A small network was shown many inputs. Here are its activations along a few directions, one row for each input.
Each table varies a few parts of the input and shows all the possible inputs, shuffled.
A made-up example of a description, with smaller parts first: ring(5) and (point or (values(2) and line(4)) or ring(11)).
Shared parts are said once, and a part with two or three values counts as separate values.
(in the rows, 100 means zero)

Other details of the inputs vary at random and push rows far along three fixed directions, the same in every table; ignore that.

Table:
r1: 107 101 127  75 114  94  97 121  77  97  85 113  77 117 135
r2:  94  79 135  79  93  82  88 128  60  81  92  91  52 129 134
r3:  86 109 105 100 119 110  76  97 117 133 106 111 145  93  92
r4:  87  98 129  59  71  65  87 128  93 134  87  56  97 160 143
r5: 130 119  41 141  86 108 159  64 159  98 134  93 146  63  67
r6:  93  71 128  72  90  86  82 121  57  91  90  88  62 137 123
r7: 141  89  76 106  50  83 172  96 143 103 142  68 132 116  94
r8: 128  75  72 129  66  80 161  83 121  78 131  69  97  86  74
r9:  86  84 102 120  92 102  30 100  48  63  96 110  48 116  86
r10:  80 113 110 112 129 101  64  94  70  73  77 127  58  69  92
r11: 108 122 111  60 130 108 125 108 128 152  84  97 157  98 130
r12: 102 114 115  77 125 106 108 110  90  99  84 125  94  95 123
r13:  73  83 116  90  78  81  55 122  71 103  90  63  73 140 120
r14:  99  85 131  41  87  81 115 130  78 119  83  73  90 151 147
r15: 106 116  80 129 132 132  50  78  89  86  99 151 106  79  75
r16:  89  94 125  50 100  81 113 122  98 135  81  69 113 131 138
r17: 103 101 110  95 135 116  88 100 109 126  99 112 137  83 101
r18: 143 114  65 146  84 135 180  79 168  90 115  82 126  47  59
r19:  94 114  97  62 117 115 113 106 124 146  98 109 163 114 123
r20:  72 121 118  93  94 123  76 113 116 125  78  85 109 106  99
r21: 100  78  71 121  32  61 131  94 100  70 120  41  61 122  88
r22:  88 102 120  72  79  81  71 114  69 101  84  90  71 143 121
r23:  77  99  98 133 149 118  70  80  89  78 100 151  92  43  67
r24:  93  97 138  55  93  67 109 137  88 118  78  66  82 138 159
r25:  74  97 106  71 106  98  96 116 117 148  99  80 148 122 126
r26:  94  94 106 122  92  94  30  92  47  61  92 124  39 114  80
r27: 113 101  64 148  41 108 144  91 138  73 115  46  81  92  71
r28: 154  82  63 157  83 108 135  67 105  47 139 112  83  65  50
r29:  75 109  96 132 102  97  31  79  66  71  89 122  55  85  62
r30:  74 103 100 126 134 106  66  84  74  66  88 139  63  53  70
r31: 120  68  87  92  25  58 160 107 111  88 133  46  86 144 107
r32: 107 132  90  69 132 128 116 100 137 151  97 122 180 100 122
r33:  66  89 118  86  92  82  66 111  85 118  94  86  97 124 105
r34:  81  99 112  75  91  90  77 108  81 109  92 104  92 127 108
r35: 127  88  63 136  42  70 134  89 115  72 126  50  75 114  87
r36:  98 116 116  51 141 114 142 116 125 141  91 126 154  94 137
r37:  95 114 109  99 155 123 106  98 129 126 103 134 153  58 103
r38: 114 109 111  77 121 111  96 103  86 107  84 118 102 105 115
r39: 116 122 101  94 154 127  95  91 124 138  91 133 158  71 102
r40: 120 105  63 108  65  82 179  82 161 121 135  70 152  92  85
r41:  77 128 110 130 150 155  80  95 116  89  72 144  97  33  76
r42: 122 109  93 129 148 134  59  76  77  78  94 165  93  64  70
r43: 105  60  68 153  33  72  92  83  60  21 128  73  13 113  61
r44:  90  97  99 124 148 128  78  83  83  74 104 165  91  52  74
Description of these inputs: line(4) and (point or (values(2) and ring(5))).
The inputs of r6 and r31 match in every part but the line(4) part. If r17 is changed in the same way as r6 into r31, which row does it become?
> r3
The inputs of r39 and r35 match in every part but the line(4) part. If r16 is changed in the same way as r39 into r35, which row does it become?
> r21

Table:
r45:  91  97  95 114 110 102 113  92 109  92 107 109 103  71  85
r46: 106 101  97  99  95 105 116 102 112 104 104  96 109 102 103
r47: 110  99 100 100  99 102 113 102 111 106 103  93 110 100 104
r48:  69  99 106 107 116 101  64  98  89 102  93 109  94  87  88
r49:  85 101 115  87 100 104  78 113  89 107  88  96  94 116 111
r50: 107 101  99 102  95 102 109 102 111 106 103  89 110 101 102
r51: 110  95  93  97  99  93 116  95 105 104 113 104 115 102 100
r52: 109 105  99  94  98  98 120 102 109 102  99  96 103 100 108
r53:  87 109 113  85 102  99  80 109  89 108  81  96  89 113 114
r54: 113  81  88 130  59  73 107  91  68  38 107  81  22 103  82
r55: 113 102 101  91 102  94 126 102 105  99 101 102 102  97 110
r56: 105 113  90 112 111 112 102  90 109  97 100 115 107  80  89
r57: 103 108  91 118 106 114  93  90 110 100 101 106 109  83  82
r58:  91  98 112  96 119 110  76 102  81  95  92 123  90  96 100
r59: 108 101  90 111 108 113 108  92 106  93 107 116 106  84  88
r60: 100 105  95 101  89 105 108 101 113 106 100  90 108 104  98
r61:  86  98 111  77  85  87  82 114  92 119  91  78 101 134 119
r62: 116  90 107  86  89  87 131 110 106 105 105  81 104 113 118
r63:  86  98 110  85 104  95  73 107  85 112  93 102 101 119 112
r64: 102 106  82 117 106 109  91  84 109 101 111 116 119  85  79
r65:  94  99 110 102 123 111  69 100  82  96  89 119  91  92  98
r66: 110  93  94  88  84  85 125 103 108 109 112  84 114 118 111
What is each input in this table made of?
> values(2) or (line(4) and line(5))
Which of the alternatives is r61?
> line(4) and line(5)
Change only the line(4) part in r60. List by row number the other rows that result.
> r53, r57, r61
A walk changes only the line(5) part. It starts at r62 and steps to r65. List the rest of the walk in order.
> r47, r50, r57
